A small network was trained on invented records. Each row is its activation on one of them, seen along a few directions.
After each row come some of the record's fields: MUZEF, FAMIK, VALU, NAGEG.
Other fields move the rows too, some of them a lot.
In the rows, 500 means zero.
Strong random noise was added to every row along 2 fixed directions; ignore it. To show where, here is one row again and again, with new noise each time:
[450, 534, 402, 499, 310, 533, 433, 466, 355, 484, 489, 496, 454, 516, 379, 632, 497, 367]
[443, 567, 497, 576, 404, 599, 498, 441, 361, 554, 521, 513, 471, 524, 415, 618, 548, 418]
[423, 503, 337, 401, 108, 341, 298, 535, 352, 328, 461, 460, 487, 532, 300, 638, 472, 167]
[449, 589, 553, 636, 505, 687, 567, 409, 364, 632, 543, 531, 466, 521, 454, 610, 575, 504]

[541, 506, 369, 552, 528, 757, 580, 384, 422, 618, 430, 526, 356, 415, 510, 633, 414, 708]
<MUZEF:gedov FAMIK:guz VALU:sezez NAGEG:fom>
[529, 502, 437, 422, 471, 414, 409, 588, 587, 370, 478, 447, 498, 506, 498, 473, 420, 546]
<MUZEF:gedov FAMIK:vetik VALU:geke NAGEG:fom>
[372, 569, 701, 623, 304, 341, 448, 527, 420, 477, 580, 500, 665, 592, 429, 509, 670, 145]
<MUZEF:vuzup FAMIK:vetik VALU:sezez NAGEG:fom>
[576, 485, 613, 613, 645, 499, 650, 454, 603, 632, 523, 455, 647, 511, 649, 541, 549, 545]
<MUZEF:vuzup FAMIK:vukud VALU:vasu NAGEG:gep>
[495, 474, 593, 510, 666, 526, 544, 486, 574, 578, 553, 561, 508, 470, 577, 386, 570, 632]
<MUZEF:nomop FAMIK:vukud VALU:geke NAGEG:fom>
[472, 560, 885, 692, 790, 497, 644, 497, 644, 611, 624, 539, 656, 563, 648, 325, 718, 564]
<MUZEF:vomu FAMIK:vukud VALU:geke NAGEG:gep>
[403, 507, 478, 475, 146, 338, 350, 506, 397, 347, 487, 495, 553, 496, 345, 596, 548, 146]
<MUZEF:gedov FAMIK:vetik VALU:sezez NAGEG:fom>
[522, 467, 253, 399, 419, 660, 461, 412, 387, 525, 457, 549, 358, 416, 455, 580, 364, 599]
<MUZEF:gedov FAMIK:vetik VALU:sezez NAGEG:gep>
[570, 402, 450, 533, 596, 593, 653, 397, 504, 652, 481, 553, 540, 430, 561, 544, 499, 580]
<MUZEF:vuzup FAMIK:vetik VALU:sezez NAGEG:gep>
[471, 682, 702, 577, 713, 626, 501, 570, 516, 524, 583, 510, 474, 555, 551, 369, 519, 666]
<MUZEF:fumuv FAMIK:guz VALU:geke NAGEG:fom>
[483, 542, 638, 610, 569, 465, 563, 539, 540, 514, 536, 433, 601, 569, 499, 490, 564, 452]
<MUZEF:vuzup FAMIK:guz VALU:vasu NAGEG:fom>
[624, 456, 291, 396, 516, 520, 472, 511, 571, 485, 403, 460, 427, 492, 588, 544, 329, 670]
<MUZEF:sir FAMIK:vukud VALU:vasu NAGEG:gep>
[444, 518, 438, 549, 324, 599, 486, 428, 352, 530, 462, 510, 435, 485, 388, 654, 534, 390]
<MUZEF:nomop FAMIK:vetik VALU:sezez NAGEG:fom>
[536, 545, 796, 749, 755, 597, 741, 413, 613, 705, 555, 496, 650, 523, 658, 529, 686, 598]
<MUZEF:sir FAMIK:vukud VALU:vasu NAGEG:fom>
[438, 547, 563, 447, 504, 521, 453, 510, 439, 476, 553, 542, 472, 489, 458, 427, 533, 450]
<MUZEF:fumuv FAMIK:vukud VALU:sezez NAGEG:fom>
[538, 535, 537, 617, 671, 718, 639, 400, 496, 649, 526, 520, 471, 488, 591, 533, 503, 705]
<MUZEF:gedov FAMIK:vetik VALU:vasu NAGEG:gep>
[480, 513, 501, 527, 525, 622, 545, 408, 450, 590, 521, 539, 460, 439, 500, 558, 523, 552]
<MUZEF:gedov FAMIK:vukud VALU:sezez NAGEG:fom>
[562, 554, 523, 651, 662, 741, 658, 433, 483, 710, 472, 482, 446, 497, 616, 602, 480, 740]
<MUZEF:vuzup FAMIK:guz VALU:vasu NAGEG:fom>
[389, 591, 783, 607, 666, 518, 557, 471, 489, 604, 652, 531, 572, 555, 513, 394, 690, 449]
<MUZEF:nomop FAMIK:vukud VALU:vasu NAGEG:gep>
[488, 603, 559, 507, 569, 474, 423, 632, 534, 407, 522, 475, 452, 592, 498, 385, 461, 573]
<MUZEF:nomop FAMIK:guz VALU:geke NAGEG:gep>
[525, 481, 386, 379, 530, 500, 421, 555, 535, 426, 478, 533, 414, 453, 486, 403, 386, 634]
<MUZEF:gedov FAMIK:guz VALU:geke NAGEG:gep>
[380, 543, 762, 697, 414, 460, 564, 458, 427, 573, 572, 531, 647, 537, 440, 539, 737, 225]
<MUZEF:vuzup FAMIK:vetik VALU:sezez NAGEG:fom>
[396, 438, 608, 486, 477, 439, 504, 445, 469, 506, 581, 637, 558, 425, 421, 380, 635, 351]
<MUZEF:gedov FAMIK:vukud VALU:sezez NAGEG:gep>
[508, 478, 480, 453, 379, 349, 440, 529, 538, 421, 471, 461, 562, 488, 472, 568, 506, 359]
<MUZEF:sir FAMIK:vukud VALU:sezez NAGEG:fom>
[479, 529, 616, 601, 484, 503, 541, 509, 511, 497, 484, 501, 556, 499, 458, 537, 584, 436]
<MUZEF:sir FAMIK:guz VALU:sezez NAGEG:fom>
[508, 631, 552, 484, 530, 465, 401, 632, 552, 365, 499, 418, 476, 609, 521, 411, 417, 547]
<MUZEF:fumuv FAMIK:guz VALU:vasu NAGEG:gep>
[403, 493, 509, 522, 304, 442, 442, 494, 400, 456, 477, 514, 481, 492, 359, 559, 572, 296]
<MUZEF:nomop FAMIK:guz VALU:sezez NAGEG:fom>
[516, 590, 684, 584, 712, 530, 548, 578, 585, 521, 546, 515, 502, 561, 610, 362, 529, 655]
<MUZEF:vomu FAMIK:guz VALU:geke NAGEG:gep>
[654, 456, 342, 567, 598, 689, 662, 406, 548, 639, 391, 432, 440, 464, 612, 702, 391, 766]
<MUZEF:sir FAMIK:vetik VALU:vasu NAGEG:fom>
[430, 545, 450, 431, 296, 393, 341, 560, 432, 360, 509, 468, 508, 536, 346, 543, 504, 295]
<MUZEF:nomop FAMIK:vukud VALU:sezez NAGEG:fom>
[422, 536, 815, 656, 617, 414, 601, 485, 544, 622, 629, 501, 692, 555, 563, 435, 720, 363]
<MUZEF:vuzup FAMIK:vukud VALU:vasu NAGEG:fom>
[445, 338, 283, 278, 207, 326, 357, 494, 411, 350, 442, 567, 462, 406, 316, 491, 464, 248]
<MUZEF:vomu FAMIK:vetik VALU:sezez NAGEG:fom>
[411, 434, 572, 482, 479, 480, 530, 436, 432, 535, 553, 621, 528, 436, 411, 419, 620, 366]
<MUZEF:vomu FAMIK:vetik VALU:sezez NAGEG:fom>
[445, 527, 523, 484, 573, 530, 501, 492, 452, 529, 542, 507, 439, 524, 462, 451, 512, 514]
<MUZEF:nomop FAMIK:guz VALU:vasu NAGEG:gep>
[481, 471, 692, 513, 653, 400, 540, 532, 627, 518, 563, 540, 592, 492, 579, 343, 620, 522]
<MUZEF:vomu FAMIK:vukud VALU:geke NAGEG:fom>
[540, 519, 597, 590, 484, 359, 525, 575, 608, 432, 480, 388, 651, 564, 527, 541, 519, 399]
<MUZEF:vuzup FAMIK:guz VALU:vasu NAGEG:fom>
[494, 519, 588, 683, 626, 728, 673, 394, 458, 691, 501, 522, 456, 496, 532, 580, 592, 640]
<MUZEF:nomop FAMIK:vetik VALU:vasu NAGEG:fom>
[482, 532, 408, 474, 481, 623, 480, 439, 395, 562, 520, 527, 423, 491, 455, 567, 475, 530]
<MUZEF:nomop FAMIK:vukud VALU:sezez NAGEG:gep>
[478, 539, 503, 603, 504, 715, 580, 379, 396, 623, 511, 557, 448, 449, 483, 600, 530, 567]
<MUZEF:gedov FAMIK:vetik VALU:sezez NAGEG:fom>
[463, 613, 518, 560, 396, 534, 442, 503, 426, 509, 508, 462, 478, 560, 474, 610, 519, 436]
<MUZEF:nomop FAMIK:vukud VALU:sezez NAGEG:fom>
[538, 561, 628, 602, 602, 463, 513, 561, 635, 470, 497, 466, 526, 572, 621, 432, 516, 603]
<MUZEF:gedov FAMIK:guz VALU:geke NAGEG:gep>

Which values does each new row have?
[542, 665, 521, 558, 513, 488, 415, 650, 543, 383, 470, 385, 453, 642, 530, 518, 408, 581]
<MUZEF:nomop FAMIK:guz VALU:geke NAGEG:gep>
[441, 462, 539, 518, 490, 524, 544, 423, 423, 606, 561, 563, 544, 469, 465, 501, 596, 400]
<MUZEF:vuzup FAMIK:vukud VALU:sezez NAGEG:fom>
[458, 399, 307, 383, 349, 510, 456, 427, 352, 524, 496, 573, 454, 440, 387, 523, 459, 379]
<MUZEF:vuzup FAMIK:vetik VALU:sezez NAGEG:gep>
[451, 425, 377, 408, 370, 445, 444, 474, 396, 488, 482, 543, 468, 452, 396, 498, 467, 367]
<MUZEF:vuzup FAMIK:guz VALU:sezez NAGEG:gep>
[414, 607, 620, 612, 436, 546, 489, 474, 388, 534, 569, 520, 532, 559, 430, 555, 609, 361]
<MUZEF:nomop FAMIK:vetik VALU:sezez NAGEG:gep>
[474, 511, 489, 561, 577, 700, 599, 384, 370, 684, 555, 573, 469, 477, 502, 527, 522, 559]
<MUZEF:vuzup FAMIK:vetik VALU:sezez NAGEG:gep>
[481, 542, 471, 544, 455, 569, 500, 471, 411, 579, 521, 504, 496, 538, 507, 546, 485, 481]
<MUZEF:vuzup FAMIK:vetik VALU:sezez NAGEG:gep>
[465, 507, 408, 378, 452, 564, 420, 496, 394, 459, 518, 567, 407, 466, 433, 441, 441, 496]
<MUZEF:fumuv FAMIK:vetik VALU:sezez NAGEG:gep>
[438, 598, 726, 566, 513, 376, 437, 589, 567, 423, 573, 514, 586, 549, 528, 382, 591, 416]
<MUZEF:gedov FAMIK:guz VALU:geke NAGEG:gep>
[450, 588, 600, 617, 539, 653, 542, 425, 423, 583, 532, 557, 471, 476, 495, 520, 548, 532]
<MUZEF:gedov FAMIK:guz VALU:sezez NAGEG:gep>
[532, 425, 335, 421, 436, 536, 492, 454, 456, 496, 417, 542, 422, 424, 447, 550, 423, 521]
<MUZEF:sir FAMIK:guz VALU:sezez NAGEG:gep>
[572, 482, 279, 508, 424, 640, 528, 439, 432, 546, 408, 435, 391, 505, 487, 697, 388, 610]
<MUZEF:nomop FAMIK:vetik VALU:vasu NAGEG:fom>
[506, 554, 616, 544, 553, 447, 481, 530, 598, 489, 535, 461, 566, 520, 590, 483, 540, 536]
<MUZEF:gedov FAMIK:vukud VALU:geke NAGEG:fom>
[442, 563, 596, 418, 370, 202, 298, 706, 588, 219, 528, 433, 587, 570, 421, 383, 504, 296]
<MUZEF:gedov FAMIK:guz VALU:geke NAGEG:fom>
[602, 369, 267, 327, 514, 479, 460, 527, 591, 446, 383, 486, 383, 423, 543, 497, 356, 677]
<MUZEF:vomu FAMIK:vukud VALU:geke NAGEG:fom>
[435, 497, 358, 497, 351, 673, 492, 380, 288, 575, 485, 561, 381, 454, 359, 632, 500, 441]
<MUZEF:nomop FAMIK:vetik VALU:sezez NAGEG:fom>
[552, 504, 343, 385, 569, 617, 471, 530, 490, 456, 463, 479, 370, 493, 490, 461, 349, 694]
<MUZEF:fumuv FAMIK:vetik VALU:vasu NAGEG:fom>
[505, 553, 856, 804, 746, 606, 769, 420, 581, 702, 567, 514, 658, 549, 631, 507, 729, 555]
<MUZEF:sir FAMIK:vetik VALU:vasu NAGEG:fom>
[481, 463, 508, 511, 571, 561, 578, 429, 455, 643, 543, 531, 512, 466, 516, 514, 544, 515]
<MUZEF:vuzup FAMIK:vukud VALU:sezez NAGEG:fom>
[479, 443, 467, 487, 352, 448, 494, 467, 448, 476, 470, 534, 535, 464, 420, 567, 546, 341]
<MUZEF:sir FAMIK:vetik VALU:sezez NAGEG:fom>
